Each row below holds a small network's activations on one record, seen along a few directions.
Here are examples, each followed by its value of one field, Lubo.
Records without Lubo are marked missing.
The largest differences between rows may come from other fields.
In the rows, 500 means zero.
Strong random noise was added to every row along 21 fixed directions; ignore it. To show where, here is one row again and again, with new noise each time:
[326 418 596 421 513 605 711 677 550 382 456 615 595 365 437 303 412 367
 464 585 526 650 376 536 801 559 458 554 384 524 282 734 522 311 210 277
 777 411  64 641 224]
[690 631 513 596 498 224 417 569 381 402 481 537 821 386 418 437 388 619
 589 414 405 557 557 667 309 453 282 578 553 312 454 431 555 537 551 636
 670 518 412 461 464]
[429 611 551 641 349 381 403 457 468 676 454 472 899 489 705 442 397 747
 669 466 506 477 624 493 706 483 606 389 360 518 506 701 576 769 620 540
 534 527 343 459 382]
[633 535 414 657 455 646 544 616 407 644 399 405 448 436 453 586 500 503
 463 286 831 599 533 525 367 590 476 276 561 664 650 329 411 535 568 485
 464 525 662 566 556]
[327 704 501 362 531 546 414 535 547 602 535 464 449 612 679 224 334 416
 472 485 480 550 386 568 571 394 529 421 507 730 500 771 500 588 640 293
 469 494 504 413 434]
[355 464 627 374 364 312 516 415 395 681 456 476 309 310 880 465 497 449
 491 146 801 642 454 692 464 701 381 606 767 541 704 465 332 553 768 229
 616 561 438 443 545]
[421 496 432 625 572 549 470 637 684 575 466 572 647 446 533 548 262 495
 613 359 549 413 599 488 551 654 656 365 308 433 672 486 498 551 567 456
 601 505 591 518 713]
[274 506 468 428 511 615 387 399 783 306 591 495 639 455 652 568 327 426
 438 508 277 552 526 249 580 544 611 535 508 268 657 442 473 330 363 562
 636 283 369 671 449]
[411 272 622 334 315 759 465 442 610 394 539 395 555 718 458 549 578 450
 682 503 644 587 444 417 503 522 482 365 620 693 515 792 476 409 477 776
 251 620 435 625 411]
[445 221 487 628 500 480 636 335 685 463 614 623 578 438 595 334 528 268
 381 552 434 474 468 469 412 386 637 377 567 668 301 614 636 548 584 571
 459 415 419 611 407]
[171 502 674 215 465 375 273 377 352 560 569 472 563 518 701 420 612 552
 559 402 272 535 505 394 563 782 350 736 493 371 465 638 374 541 468 275
 592 371 442 477 562]
[622 707 554 218 459 670 579 584 235 497 304 553 468 466 554 446 700 931
 363 402 523 709 484 637 557 568 319 648 538 522 617 330 460 371 616 602
 427 547 525 580 404]
[376 610 424 401 557 555 571 506 473 339 686 636 503 410 450 383 499 643
 187 673 151 531 439 343 468 474 392 675 413 360 547 317 495 324 331 572
 632 223 350 622 354]
[589 480 707 407 424 548 616 468 340 491 637 412 392 375 487 515 487 358
 412 503 467 698 407 384 450 278 631 309 364 609 381 569 491 480 636 615
 609 571 549 554 286]
[637 496 756 377 439 472 608 489 348 380 654 669 388 289 606 447 655 405
 442 265 498 678 456 586 397 682 233 467 507 604 241 356 592 696 657 311
 445 363 473 613 674]
[474 544 494 514 490 491 312 497 488 518 507 364 628 716 386 477 522 470
 714 566 493 405 504 428 529 518 446 426 510 571 318 744 504 635 430 452
 383 589 549 388 584]
[495 601 580 373 432 726 328 386 660 414 457 662 410 589 650 555 639 737
 415 587 342 462 572 341 583 405 560 469 700 694 552 592 563 708 575 564
 293 620 564 365 654]
[549 508 421 545 500 538 515 452 629 555 561 702 679 407 469 388 434 640
 481 613 503 588 428 442 507 434 630 463 299 697 496 678 546 443 526 563
 659 672 408 464 578]
[553 780 608 515 543 410 221 562 478 393 722 614 167 551 546 610 650 481
 436 584 578 566 488 307 404 475 436 565 378 604 741 401 391 707 241 382
 566 497 294 458 594]
[375 650 524 528 357 482 776 482 646 490 802 479 249 217 595 706 498 475
 282 444 644 644 396 356 482 470 565 681 546 627 685 199 384 439 571 663
 453 490 572 651 501]
[162 406 442 490 471 559 492 493 586 552 454 438 556 665 615 301 534 511
 507 543 507 352 484 434 573 414 559 497 710 583 580 759 416 568 561 594
 425 553 378 501 304]
[496 461 441 696 583 552 504 567 522 723 226 650 488 507 565 373 515 553
 342 569 521 411 606 568 624 427 717 354 499 680 532 626 605 653 449 342
 585 527 462 392 387]
[469 492 548 539 395 443 575 601 670 333 799 742 274 531 520 444 324 523
 505 611 607 349 421 568 446 366 398 431 536 609 725 593 534 670 569 582
 470 606 197 366 560]

[530 463 369 509 435 715 349 349 713 537 654 433 603 516 494 530 258 343
 354 529 434 685 484 432 351 541 563 273 473 761 457 529 562 334 404 365
 362 196 738 525 575]  k2
[558 360 596 257 385 469 424 310 410 421 433 519 355 503 556 364 349 429
 429 540 371 547 386 676 435 396 271 462 894 459 410 726 556 382 569 292
 651 560 350 223 413]  k1
[482 503 509 433 270 551 499 506 748 498 635 546 576 364 678 481  70 476
 545 418 704 654 431 749 480 437 416 470 717 782 619 674 449 394 629 394
 426 545 475 343 550]  missing
[454 324 521 366 611 672 405 541 403 407 435 425 633 468 403 495 488 371
 487 453 331 546 579 406 559 718 477 403 353 344 218 478 443 339 333 181
 592 214 619 575 537]  k2
[479 496 557 623 259 470 364 165 645 610 752 486 467 556 704 651 563 522
 623 554 587 395 515 227 599 510 627 273 503 727 418 664 600 911 655 430
 309 611 485 347 766]  k5
[498 416 666 550 365 223 456 503 138 663 614 285 539 614 588 501 611 533
 574 567 669 532 579 587 515 421 556 444 239 540 522 583 428 597 455 579
 416 389 351 545  55]  k5
[518 382 740 441 433 629 428 562 462 546 314 478 607 552 560 518 405 456
 579 472 492 664 569 542 590 395 685 260 374 537 608 766 584 477 451 633
 597 536 375 557 190]  k7
[433 352 754 417 443 427 481 365 483 564 417 562 398 416 569 621 651 425
 522 416 424 565 514 423 526 592 601 547 528 448 503 599 579 571 523 526
 639 633 473 480 541]  k7
[509 348 692 538 365 594 550 654 539 276 529 521 525 523 481 697 686 513
 677 425 714 502 621 509 566 608 360 538 597 519 526 420 437 598 329 684
 236 479 347 690 453]  k8
[444 449 597 483 351 449 590 494 500 629 794 615 451 226 534 630 426 547
 359 487 528 668 495 529 441 664 497 632 298 746 511 396 431 436 447 395
 467 341 653 516 627]  k6
[600 434 701 348 581 418 487 631 385 485 457 564 413 444 418 649 460 542
 548 604 418 561 565 586 581 456 667 639 168 367 593 513 442 296 371 545
 666 624 569 433 417]  k8
[545 615 382 553 497 614 316 442 618 491 370 535 631 554 561 506 551 619
 458 507 543 605 549 472 488 562 446 532 649 604 594 469 524 483 326 472
 418 413 441 545 506]  k3
[739 459 632 371 483 462 315 454 493 227 580 343 599 568 474 675 310 304
 662 430 357 566 580 611 357 461 371 414 554 256 370 388 559 382 492 579
 363 331 656 519 519]  missing
[429 341 286 614 358 546 772 427 541 506 616 336 460 481 164 702 469 576
 490 923 600 329 388 318 777 452 533 660 512 436 329 532 392 179 135 501
 524 619 412 360 396]  k8
[381 449 427 646 621 497 608 592 474 651 429 534 642 424 310 492 692 506
 592 339 435 341 534 393 439 776 461 595 437 451 347 426 496 645 572 536
 504 580 756 607 841]  k6
[654 768 338 512 697 723 529 686 651 277 419 617 418 679 362 555 701 772
 463 717 497 349 554 441 665 371 576 603 386 515 510 295 530 524 381 670
 225 580 564 554 600]  missing
[395 677 486 392 543 568 511 450 388 716 364 446 412 610 423 389 729 435
 571 388 543 617 292 436 546 761 307 650 554 563 433 637 532 477 393 367
 565 632 459 589 635]  k4
[430 613 364 701 486 538 527 640 352 745 400 402 733 308 362 450 524 687
 466 441 669 577 525 355 485 454 591 454 433 677 488 553 283 546 539 480
 724 674 614 450 453]  k2
[580 394 522 572 484 857 645 719 393 497 234 419 449 403 236 495 643 474
 293 654 610 596 532 462 578 212 582 376 772 883 178 636 374 433 303 459
 443 622 662 447 204]  k6
[505 578 439 641 596 149 332 563 455 604 541 671 606 472 461 362 549 563
 546 617 548 502 472 614 328 441 408 818 449 593 600 632 387 489 284 473
 722 652 297 371 495]  k4
[609 363 669 437 574 445 467 557 379 402 614 635 802 344 624 406 463 538
 516 426 228 528 665 597 369 400 562 441 262 515 246 462 501 572 722 567
 422 337 729 566 504]  k4
[223 626 449 619 522 741 707 732 566 642 534 671 601 337 452 278 510 549
 351 328 510 579 441 384 480 620 475 434 419 782 583 520 513 664 572 560
 545 421 495 733 519]  k3
[434 539 480 671 292 584 788 661 540 449 561 435 622 319 503 563 162 544
 514 328 599 430 539 585 641 569 366 280 587 362 544 319 585 606 638 519
 483 307 391 594 422]  k1
[601 328 389 463 565 564 508 323 553 426 381 462 462 549 635 481 649 454
 384 547 519 459 550 555 487 438 556 508 728 535 346 397 492 390 545 446
 299 435 630 514 470]  k5
[583 660 415 645 594 536 202 479 568 542 609 433 548 608 586 414 414 370
 583 515 605 516 502 327 360 265 711 168 342 750 522 657 432 741 600 412
 506 592 594 402 600]  k7
[624 604 451 499 582 511 422 469 442 561 269 637 534 505 383 318 743 583
 342 481 417 672 436 577 243 444 344 638 772 714 486 560 595 486 466 629
 534 625 537 497 466]  k3
[576 413 511 719 505 480 539 535 542 544 293 602 288 467 621 647 624 543
 379 527 686 399 661 542 638 482 680 417 566 506 666 336 548 655 391 421
 497 483 358 482 394]  k1

Here are new rows. What is Lubo for each?
[674 616 437 534 360 566 513 514 542 557 506 715 582 436 706 436 352 818
 402 557 683 632 534 753 642 519 467 440 361 726 650 451 615 512 496 366
 395 364 296 485 464]  k6
[561 622 508 289 576 603 362 520 605 134 487 318 248 774 621 565 575 418
 645 543 637 430 468 484 598 324 477 488 699 371 544 441 380 480 524 524
 243 584 420 522 448]  k1
[374 433 492 592 565 686 487 690 520 268 578 498 621 596 325 454 462 380
 609 445 387 361 508 259 404 509 374 325 495 265 578 497 457 569 384 719
 600 414 298 711 458]  k4
[512 398 508 370 496 532 461 348 505 507 406 321 361 519 547 590 413 269
 455 392 446 547 480 542 431 547 500 462 747 369 474 447 501 331 547 389
 502 428 698 458 514]  missing
[611 330 586 483 381 409 596 496 566 530 579 685 498 373 326 761 672 647
 592 605 710 616 496 592 585 801 433 821 304 653 430 471 490 308 179 473
 447 598 449 496 715]  missing
[590 642 711 565 510 441 316 617 473 510 396 534 545 549 524 736 771 543
 682 427 621 620 643 480 584 671 496 669 359 545 543 442 503 646 195 545
 389 522 438 651 545]  k4
[467 404 582 464 518 565 404 297 513 597 518 613 380 431 590 556 693 424
 395 570 485 670 446 229 580 608 719 466 248 568 530 564 519 462 326 364
 738 498 341 603 532]  k6
[473 250 426 499 583 419 599 356 600 586 546 658 641 323 574 314 528 428
 513 522 495 474 451 552 527 555 632 551 410 692 139 658 484 469 672 228
 553 595 649 387 741]  k8
[645 664 623 442 437 409 528 578 362 485 611 500 547 398 468 591 374 588
 596 448 510 648 474 582 548 595 391 520 216 369 533 413 544 475 473 498
 609 454 416 557 516]  k6
